A small network was shown many inputs. Here are its activations along a few directions, one row for each input.
In each table, some parts of the input vary, and every possible input appears once, in random order.
Descriptions start from the smaller parts, as in this example, which fits no table here: one of 3 separate values, together with either a single point or one of 9 places along a line or (one of 4 places along a line, together with one of 5 places around a ring).
Shared parts are said once, and a part with two or three values counts as separate values.

Rows:
x1: [  6   8   7 -74 -39   4 -30  24  61 -30  -3 -14  21  11]
x2: [  2  10   2 -59 -38  -4 -31   6  62 -31  -2   2  29  34]
x3: [ 14  -2  15  59  28  -1  36  -9 -72  35   0  -3 -29 -43]
x4: [ -3   0  17 -62 -31   8 -34  15  68 -20 -18   9  40  43]
x5: [ -1  10   1 -56 -37   0 -33  10  66 -28   0   1  27  37]
x6: [-23 -19 -50  13  37   5  25  12 -49 -12   2 -24 -31 -41]
x7: [ 20  -8  38  65  33  -6  37  -4 -83  50  -1   2 -30 -45]
x8: [  0  -9 -28  38  33   2  32   3 -55   4   0  -9 -34 -33]
x9: [  2 -12  31 -62 -17  10 -28  22  69 -17 -30   2  47  38]
x10: [  3  -2  20 -57 -29   2 -33  12  72 -23 -18   5  42  39]
x11: [  1  -6  27 -36 -32  -4 -28   6  59 -17 -25   9  47  55]
x12: [ -2 -11 -30  36  34   7  29   2 -57   2   2 -12 -33 -32]
x13: [  0 -11  29 -70 -20   6 -27  22  65 -18 -33   7  48  38]
x14: [ -9  49 -22  37 -43 -15 -51 -85  52  26  65  39   9  47]
x15: [-13 -11 -36  27  33   7  31   7 -47 -12   0  -9 -36 -41]
x16: [  5   2  -1  58  33  -7  44   1 -67  27  13   0 -30 -36]
x17: [  3  -3  -2  51  31   5  39  -2 -69  19   5  -9 -29 -34]
x18: [  8  12   8 -72 -41  -3 -28  25  58 -32  -8  -8  19  13]
x19: [-10  48 -22  40 -41 -16 -52 -83  53  28  68  41   8  52]
x20: [ 16   2  37  73  26   0  36  -2 -81  45  -6   1 -33 -38]
x21: [-15 -13 -33  21  35  10  30   9 -48  -7   0 -11 -38 -40]
x22: [ 13   1  16  58  30  -9  37  -5 -75  35   1   0 -31 -37]
x23: [  0 -15  23 -44 -26  -2 -29   5  61 -14 -14   6  49  55]
x24: [-20 -20 -48  16  38   4  26  13 -43 -10   4 -26 -30 -43]
Q: Changing only one part turns x22 into x3. The same change can be made to x11. Which row results?
A: x23
Q: Describe the family of inputs behind these rows.
A: one of 2 separate values, together with either a single point or one of 5 places along a line or one of 6 places along a line

Rows:
x25: [ -1  19  13 -34 -46  -5 -50 -23  80  -5  13  25  43  61]
x26: [ -2 -18  -7  43  47   1  51  24 -79  11 -14 -21 -38 -57]
x27: [ -3  -7 -23  68  41  -2  40 -18 -79  19  14  -5 -44 -42]
x28: [ -5   7   2 -54 -40   2 -46  -7  77 -24  -1  13  41  52]
x29: [  4   8 -11  73  28  -2  35 -25 -73  31  26   1 -43 -37]
x30: [  1   8  -7  88  37  -4  33 -36 -68  46  29  10 -44 -38]
x31: [  0   0  14 -73 -37   1 -36  27  73 -29 -20  -2  44  40]
x32: [ -6   4  -1 -68 -36   3 -41  10  75 -30  -6   1  37  40]
x33: [  2  18  11 -48 -49  -3 -52 -13  77 -10   9  14  39  56]
x34: [ 11 -25   8  36  47   3  53  26 -82  12 -22 -20 -35 -58]
x35: [  6  -3  25 -72 -37   4 -28  30  72 -36 -27   2  42  38]
x36: [ -6 -13 -24  42  47   1  40   5 -75  15  -1 -18 -41 -54]
Q: Changing only one part turns x32 into x36. The same change can be made to x35. Which row results?
A: x34
Q: Describe the family of inputs behind these rows.
A: one of 2 separate values, together with one of 6 places along a line
Q: Which other rows does x25 become when the choice among 2 separate values takes its other values? List them by row number.
A: x30

Rows:
x37: [  3  10   2   8 -13   2 -17 -10  13   9  16   7   4  10]
x38: [ -7   8 -13  -5  -3   0  -1 -11   9  -6   8   8  11  15]
x39: [  2  -5 -19  60  43   0  42   2 -97  26  15 -11 -50 -70]
x40: [  7  18   7   8 -17  -5 -17 -18  11  16  11  11   3  11]
x41: [ -1  -3  13 -33 -11  -9  -3  20  33 -13 -19 -11  13  17]
x42: [  4   3  -2 -16 -11  -4 -18  -3  15   0  -8   2  13  11]
x43: [ -1  -3   8 -29 -15  -1  -5   0  20 -19 -16 -11  -2  17]
x44: [  7  -4   4 -30 -11   9  -8  22  27 -19 -10  -6  20  14]
x45: [  6 -16  -7  76  56  11  56  -6 -93  25   4  -1 -40 -56]
x46: [ -8  -3  -2  -8  -4   2 -14   6  30  -7   1   1   0   2]
x47: [ -9   2  -8 -12   1  -1  -7 -11   4   6  12   6  20  17]
x48: [ -3  -6  17 -19 -14  -4  -8   9  27 -17 -14   5   8  11]
Q: Changing only one part turns x48 into x43. The same change can be made to x47. Which row results?
A: x38
Q: Describe the family of inputs behind these rows.
A: one of 2 separate values, together with either a single point or one of 5 places along a line

Rows:
x49: [ -8   5 -31  14  21   6  11  -3 -29  -3   6  -4 -26 -32]
x50: [ -1  12 -12  29   4   1   7 -17 -17  11  20   0 -16  -3]
x51: [ 11 -26  17  -8  19   3  23  25 -30   2 -29 -15   8 -16]
x52: [  6   5   1  24   1  -4   9 -10 -15  16  22   0  -9   1]
x53: [ -3  16  -8 -30 -37   1 -37 -17  62 -17  12  13  21  39]
x54: [ -2  14  18 -57 -41   6 -40   6  67 -11  -2   6  41  43]
x55: [ -1  17  13 -41 -42   2 -41  -9  73  -3   8  15  43  53]
x56: [ -1 -15  18 -71 -21   6 -25  32  64 -27 -30  -7  50  41]
x57: [ -3 -18  -4 -62 -14   5 -20  26  55 -44 -26  -9  28  24]
x58: [  0  -4 -10  -2  12   1  14  19 -28  -6   0 -17  -8 -20]
x59: [ 12  10  28  33   2  -1   5 -17 -15  31  -3  14  -9  -6]
x60: [ 12  -5  19   0   8  -4  18  15 -27  11 -17  -8  -3 -19]
x61: [ -3  11 -25  27   5   3   6 -16 -17   8  19   3 -21 -14]
x62: [ 12   5  16  28  -1  -3   5  -9 -13  21  13  11  -6   1]
x63: [  7  -6   5  -4  14  -6  19  18 -21   1  -3 -12  -9 -16]
x64: [  2   9  -3  37   6 -15   3 -29 -10  20  27  13  -5   9]
x65: [ -7   1 -22  12  10   6   7  -3 -25  -3  11  -7 -20 -26]
x66: [  4  -1   6   7   5  -3   9   5 -18   8  15  -6 -17 -17]
x67: [ -5  18 -11 -19 -37  -3 -44 -30  56 -13  16  20  30  49]
x68: [  2   2  18 -68 -35   3 -32  23  63 -20 -17  -1  47  37]
x69: [ -9  11 -27  44   6  -6   3 -29 -11  11  27  12 -18  -4]
x70: [  8 -24  34  -2  20   7  23  25 -27   3 -41  -6   7 -19]
x71: [ -8  -8 -26   5  17   2  17  12 -26 -11 -10 -11 -28 -30]
x72: [  0   1  -4 -55 -28   3 -30  15  52 -34 -13  -4  22  26]
x73: [ -6  13 -12  38   6  -6   3 -30 -16  12  25  10 -11   5]
x74: [  9   4  19  11   3   1   9   1 -21  17   0  -2  -9 -17]
x75: [ -5  17  12 -24 -40  -7 -48 -23  73   2  13  23  44  63]
x76: [-11 -26 -24  -5  29   8  26  22 -27 -19 -24 -15 -18 -27]
x77: [ -6 -11 -19   5  14   2  14  16 -25 -12  -2 -15 -19 -28]
x78: [-16   9 -33  49  14  -8   5 -37 -16  10  24  15 -20 -12]
x79: [ -8 -26 -19  -2  29   8  18  25 -26 -17 -17 -22 -13 -24]
x80: [  4  10  27  48   2 -10   1 -31 -16  33   3  23  -3   5]
x81: [  5   7  14  44   1 -12   3 -24 -12  27  19  20  -2  13]
x82: [ 11  -6  32   8   7   1  15  15 -27  10 -26  -3  -2 -22]
x83: [ -7   7 -30  27   7   3   9 -19 -20   7  13   4 -26 -16]
x84: [ 11   6  34  15   3   4   9  -3 -25  22 -13   6 -12 -18]
x85: [ -3 -25  -4  -8  31   0  27  27 -22 -11 -16 -19 -11 -19]
x86: [ -4  11  -4 -51 -34   6 -36   0  56 -28   1   4  19  26]
x87: [ -1   8 -12  11  11  -2  10   1 -19   3  15 -10 -15 -17]
x88: [  4 -28   7  -8  22   1  24  30 -20  -6 -15 -19  -3 -13]
Q: Describe the family of inputs behind these rows.
A: one of 5 places along a line, together with either one of 2 separate values or one of 6 places along a line
Q: Changing only the place on the line of 5 turns x63 into x88. The same change can be made to x77. Which row results?
A: x79
Q: Changing only the place on the line of 5 turns x83 into x49. The same change can be made to x52. Which row results?
A: x66
Q: Which other rows agree with x80 in the place on the line of 5? List them by row number.
A: x64, x67, x69, x73, x75, x78, x81
Q: Which other rows does x54 become when the choice among 2 separate values takes its other values? List them by row number.
A: x86
Q: Which other rows does x70 become when the place on the line of 5 takes its other values? List them by row number.
A: x59, x80, x82, x84
